A small network was shown many inputs. Here are its activations along a few directions, one row for each input.
In each table, some parts of the input vary, and every possible input appears once, in random order.
A made-up example of a description, with smaller parts first: line(4) and (point or line(9) or (values(3) and ring(8))).
Shared parts are said once, and a part with two or three values counts as separate values.

Other details of the inputs vary at random and push rows far along two fixed directions, the same in every table; ignore that.
To show where, the next rows are all for the same input, with only those details redrawn:
[ 10   6  -9 -19  -8   7   2   6 -20 -24   1  11 -26]
[ 11   4  -9 -18  -7   7   1   5 -21 -25  -1  11 -26]
[ 29  21  12 -24 -22 -62  21 -26  -3 -44  20  31  52]
[ -1  12  -9  -2   2 -55  35 -17  37 -11   5   7  84]
[ 10   6  -9 -19  -9   7   2   5 -20 -25   1  11 -26]
[ 10   7  -9 -18  -9   7   2   6 -21 -24   2  11 -26]
[-19  -3 -30   4  16  14  17  15  20   9 -14 -13   7]
[ 11   6  -9 -19  -8   8   2   6 -20 -24   1  11 -26]

Rows:
R1: [-28   4   3  23  13  10  -4   6  19  20 -17 -24   3]
R2: [ -1  17  23   1  -1   9 -19  -7 -19 -21  -1   5 -28]
R3: [-21   1  -4   5  26  19   1  -2   6  32  -6 -26  13]
R4: [ -7 -19 -17  12  13  20  -2  12  20  31   0 -11  12]
R5: [-15   0 -15  24  12   8  -9  19  28  20 -13  -9   4]
R6: [ 11   6  -8 -21  -9   8   1   5 -19 -25   1  11 -26]
R7: [  4   0  31   0 -18  -6 -12   0 -18  -4  -6  -3 -36]
R8: [-20 -17  -2  19  10  15   4  -4  10  33  -1 -28   7]
R9: [ -5 -22 -18  18   9  15  -2   8  22  33   2 -12   7]
R10: [-27 -11  -3  10  21  19   0  -2   4  29  -6 -23  13]
R11: [-20 -14   0  15  15  20   4   1   7  30  -3 -27  12]
R12: [ 22   2  -1 -15   3   9 -19   1 -25  -2  12  15 -19]
R13: [  6   7  15  14  -1 -63  17 -14  52   3   5  13  75]
R14: [ 25 -14   6   0 -21  10 -15  -5 -18   4  11  17 -25]
R15: [-15   4 -15  22  22  14  -9  14  32  13 -12  -4   6]
R16: [ 16  -5  14  -1 -19  -8 -17  12  -8  -4  -1  13 -36]
R17: [ 29   5  44  -3 -33 -59  10 -47 -12 -16  27  20  52]
R18: [-11 -15 -19   8  19  19  -5  10  16  30  -3  -6  13]
R19: [ -5   9   8 -18  -6   8   7  -6 -31 -26  -3  -5 -26]
R20: [  1   5  31   0  -9  -1 -11  -3 -16 -11  -2   2 -35]
Q: Describe the family of inputs behind these rows.
A: values(2) and (point or line(4) or line(5))
Q: Changing only the values(2) part turns R13 into R20. The same change can be made to R15. Which row results?
A: R2
Q: Change only the values(2) part in R10. List by row number the other rows that result.
A: R18
Q: Change only the line(5) part in R3. List by row number the other rows that result.
A: R8, R10, R11, R17

Rows:
R21: [ 11   3   2   0  -2   9 -22   7  -7  -3   3  11 -21]
R22: [-10   0 -16  -2  10   2  16   0  14   9  -2  -5  24]
R23: [ 11   1  -1  -1   0  11 -20   4 -14   0   7  11 -18]
R24: [ 23 -25  -4  -2 -21   4  -6  10  -9  13   9  11 -25]
R25: [  7   4   2  -9  -1   5  -6   8 -12 -10  -3   0 -25]
R26: [  2  -2  10   3  -8   9  -9  -4 -20  -3   3  -3 -22]
R27: [ 45  27  59 -23 -41 -93   8 -51 -13 -52  32  45  61]
R28: [  2   1  13   4 -10   8 -10   0 -14  -5   0  -4 -25]
R29: [  3  -4  10   0  -6  16  -6  -7 -21  -2   7  -3 -19]
R30: [-10   2  -7   6  12  -8  12   3  23   8  -6  -7  15]
R31: [  5   0  -9  -9  -6  17   2   1 -18 -13   6   4 -18]
R32: [-13  -4  -4   4  11  -7   6   2  12  12  -5 -11  22]
R33: [-12  -4   4  19   5  -5   8  -6  20  10  -7 -11  16]
R34: [-13  -2   2   9   7  -6   3  -7  13  19  -6 -13  20]
R35: [-12  -6  -4   0  12   0   9  -2  12  13   0 -11  25]
R36: [-11   0 -15   9   5  -3  14   2  25  -1  -8  -4  17]
R37: [  3   5  -6  -5 -10   9  -3   8 -10 -16   0   4 -24]
R38: [-11  -4   3   7   9   1   8  -8  10  19  -2 -13  24]
R39: [  4   1 -10  -6  -7  10  -2   3 -16 -14   1   4 -21]
R40: [  0   0   9  -5  -2   6  -6   7 -12  -8  -1   5 -25]
R41: [  3   4  -9 -13  -4   8  -4   4 -15  -9  -1   5 -22]
R42: [  2   2  14  -2  -7   6 -12   0 -14  -2  -4  -2 -25]
R43: [ -2  -4 -10   9  14   4  -3  -2  17  17   5   0  28]
R44: [  0   1   8  -9  -4   5 -11   7 -12  -7  -2   0 -24]
R45: [ -8   0 -10   3  14  -7  10   2  14  11  -5 -11  21]
R46: [ -9   4 -13   4   7  -6  12   8  20   5 -12  -5  20]
R47: [-11   2 -13   5   9  -4  15   5  22   3 -11  -2  18]
R48: [ -7  -2 -10   0  14  -1  13  -1  13  12   0 -11  23]
R49: [ 11   0   3   3   0  11 -18   6  -7  -5   3  15 -22]
Q: Describe the family of inputs behind these rows.
A: point or (line(4) and (point or line(6)))
Q: Start at R27 and move only the line(4) part, one step at a time. The first step leads to R42. Which rows follow, in order?
A: R34, R38

Rows:
R50: [  2 -17 -25   2   6  -2  18   0  24  18  10   2  40]
R51: [-10  -3 -30 -12  14  -5  34   0  20   6  -1  -5  39]
R52: [ 10  18  21 -21 -23 -18   5 -20 -35 -40   7   9  -7]
R53: [ 38 -11  25 -12 -26 -15 -12 -23 -29  -3  28  24  -2]
R54: [ 27   0  -4  -9 -19 -18  -4   3   0 -19  11  23   3]
R55: [ 29 -13  15  -3 -18 -14  -9 -18 -18   9  23  13   7]
R56: [ -4  13  30   5  14  -9 -20 -17  -4   4   7  -2  22]
R57: [-12  20  12   4  -4 -20  13  -7   6 -23 -11  -6   7]
R58: [-40 -20  -4  24  20  50 -10  20   2  46 -22 -42 -37]
R59: [-17 -12  17  11   9  -7  12 -18  11  29   3 -23  36]
R60: [  4   6 -19 -18  -4  35 -11  33 -29 -27 -16   9 -83]
R61: [ -2  -8   4  29   1 -21  -3   1  38  27  -5  -2  26]
R62: [ 17   9  46  -8 -24 -27 -14 -18 -26 -20  10   7 -10]
R63: [ 17  -5   6   1   7  50 -52  12 -37  11   7  13 -68]
R64: [-10  17   9  -2  -5 -15  14 -10   1 -19  -8  -9  12]
R65: [ 16  -6  13  12 -13 -19 -10  -6  10  14   6   7  12]
R66: [-44   9 -24  15  44  61  -9  19   3  19 -25 -33 -26]
R67: [-20 -29 -23  29  15  51 -16  25  11  56 -15 -25 -34]
R68: [ 24  -2  25   8 -20 -23 -15  -8   2  -3   8  22  -5]
R69: [-33  -4 -43   8  27  47  10  43  23  14 -34 -18 -44]
R70: [ 19 -20 -23 -16  -9  51 -19  20 -41  -2  10   9 -70]
R71: [ 16 -15 -20 -12 -13  46 -24  26 -35  -7   3  12 -74]
R72: [ 15   7 -12  -4  11  -4 -15   0   9  -7  14  22  26]
R73: [-24   2  -6   2  12  -2  31 -16  11   6  -4 -22  38]
R74: [ 25  28  -1 -35   1 -12 -10  -6 -26 -44  14  33   1]
R75: [ -3  -5 -18  15   5 -14  11  11  44   6  -5   7  29]
R76: [-17 -11  15  12   8  -9  10 -16   9  29   3 -25  36]
R77: [-22   1  25  24   8 -19   5  -6  30  17 -12 -17  25]
R78: [-11   8 -26  -4  10 -14  25  12  30  -1 -13  -5  31]
R79: [ 15  12  49  -3 -23 -32 -15 -16 -21 -24   7  10 -15]
R80: [ -2  -4 -20  16   4 -17   8  13  41   6  -5   5  28]
R81: [  9  24  29 -14 -20 -23   4 -15 -22 -48   0  15 -16]
R82: [ 27   8  -6 -38 -17 -17  13  -9 -32 -35  18  22  -1]
R83: [-13   3 -29  -6  10 -12  27   8  24   2  -9  -5  36]
R84: [-23   3  -8   2  11  -4  28 -14   9   6  -4 -24  37]
Q: Describe the family of inputs behind these rows.
A: ring(5) and (point or line(6))
Q: List by row number the other rows that have the ring(5) part in common with R83.
A: R51, R60, R69, R74, R78, R82
Q: Change only the line(6) part in R76. List by row number the other rows that result.
A: R58, R59, R62, R77, R79
Q: Change only the ring(5) part in R66. List by row number the other rows that result.
A: R56, R63, R72, R74

Rows:
R85: [-30   2 -10  12  26  26  -1  18  16  14 -20 -18 -13]
R86: [ 22   1  45  -5 -23 -42 -16 -26 -19  -3  21   7  26]
R87: [ 21   9   8  -9 -16  -7 -17  -7 -18 -25  11  21 -10]
R88: [  7   3   6  -4 -17  -4   2  -3 -16 -20   1   3 -20]
R89: [  8   4  -4   1   6 -28   3  -4  27  -1   8  13  46]
R90: [  2  14   0   0   6 -33   7  -8  20   0   0   5  45]
R91: [-21  -6 -16   8  15  34   4   7  -2  13  -9 -22 -17]
R92: [-11 -12 -23   7  20   3  16   6  29  25   0  -7  36]
R93: [ 16  -7  32  10 -13  -1 -17 -15 -11   6  11  11 -21]
R94: [-18 -11 -28  -2  19  68 -12  29 -23  24 -17 -21 -70]
R95: [-16  -8 -21  14  14   6  15  -2  25  22  -3 -13  37]
R96: [  7   6  16 -21  -6  10  -4  -6 -34 -24   5   7 -32]
R97: [  8   4  16 -16 -15   1  -2   3 -26 -26  -2   8 -39]
R98: [ 12   5   3 -12 -14 -15   4   1 -10 -10   0   9  -7]
R99: [ 19  -6  -3 -11 -12  -9   1   5  -2 -10   7  15  -7]
R100: [  0  -5 -10   6  -8  -9   9   1  13   2  -1   1  15]
R101: [-24   6 -12  22  19   0   8   3  31  15 -12 -18  31]
Q: Describe the family of inputs behind these rows.
A: values(2) or (values(3) and line(5))
Q: Start at R97 and move only the line(5) part, one step at a time. The first step leads to R88. Which rows follow, in order?
A: R98, R100, R99
